[139 165  91 135 170 130 110 103 108 100  86 173 144 166 107 150 154 145
 103 165 164 165 142]  (36)
[139 165  91 135 170 130 108 150 108 100 100 141 144 166 164 150 146 145
 103 165 164 164 142]  (121)
[139 165  91 119 170 130 110 185 108 100  86 173 144 166 164 150 154 145
 103 165 164 164 142]  (21)
howmany (36): [108]
1
howmany (121): [145]
1
howmany (121): [142]
1

[ 99 154 129 170 171 166 170 129 110] = (37)
[136 167 114 151 132 172 130 126 136] = (56)
[ 89 102 102 138 138 138 102 102 140] = (41)
[124 162 164  87  97  89 144 113 169] = (11)
[124 163 155 139  83 170 114 147  96] = (128)
[150 101 119  98  95 101  89 154  81] = (77)
[124 127  97 122 139 116  95 123 166] = (105)
[168 156 135 136 116 145 170 151  85] = (197)
[ 89 102  81 157 106 153 170 113 140] = (59)
[148 153 175 134 150 112 125 150 113] = (33)
howmany (41): [138]
3
howmany (33): [150]
2
howmany (41): [102]
4

[122 136 142 136 135 137 118 126 149 103 104 137 136 122 135 120] : (68)
[145 110 145 117 126 136 132 139 124 115 119 106 118 140 124 138] : (31)
[145 110 146 117 126 145 132 139 124 115 145 145 139 106 139 109] : (73)
[118 121 162  92 124 135 126 143 136 109 111 135 150 139 136 137] : (16)
howmany (68): [137]
2
howmany (73): [146]
1
howmany (73): [145]
4
howmany (31): [106]
1
howmany (68): [136]
3

[ 90 148  73  78 121 144 171  98  87  69 157 156  86 140  78  71 179 165
 177 191 157 157  98  69 151  97 102 153 175 126 116 179  98 165 164  97
  71 174  94  85 111  97 156 148  90 174 123  83  86  87 122 143 167 151
 134  92 167 181 192 172 141  80  90  97]  (44)
[131  82 181  78 189 143 160 109 123  71  89 145  96 189  91 182 159 120
 190 149 186  83 180  78 116 176 135  76 190 175  98 166  84 156  70 147
 115 119 183 167 155 178 175 174  80 137  80 173 146 135 152 174 184 134
 160  70 148 132 165 119  85 175 184 152]  (82)
[ 90 148  73  78 116 144 171  98  87  69 157 156  86 109  78  71 179 165
 177 191 157 157  98  69 151 167 102 153 175 126 116 179  98 165 116 117
  71 174  94  85 111  97 156  90  90 174 123  83  86  85  89 149 167 151
 116  89 167 181 192 172 141  80  85  97]  (111)
howmany (44): [90]
3
howmany (111): [85]
3
howmany (111): [90]
3
howmany (82): [174]
2

[141 149 130 106  91 103 115 174 134 147] = (91)
[125 125 102 102 113 125 102 125 125 102] = (87)
[125 102 102 102 141 141 126 106 137 126] = (109)
howmany (87): [102]
4
howmany (109): [141]
2
howmany (87): [125]
5
howmany (87): [124]
0
howmany (109): [125]
1

[175  74  84 117 192  74 132 118 104 107 139  94 154  74  68] : (29)
[132 155 106 121 117 150 176 150 150 116 121 155 155  84 159] : (120)
[117  81 141 158 144 158 158 126  71 107  96 117 158  99 129] : (3)
howmany (120): [116]
1
howmany (120): [149]
0
howmany (120): [159]
1
howmany (29): [117]
1
howmany (3): [158]
4

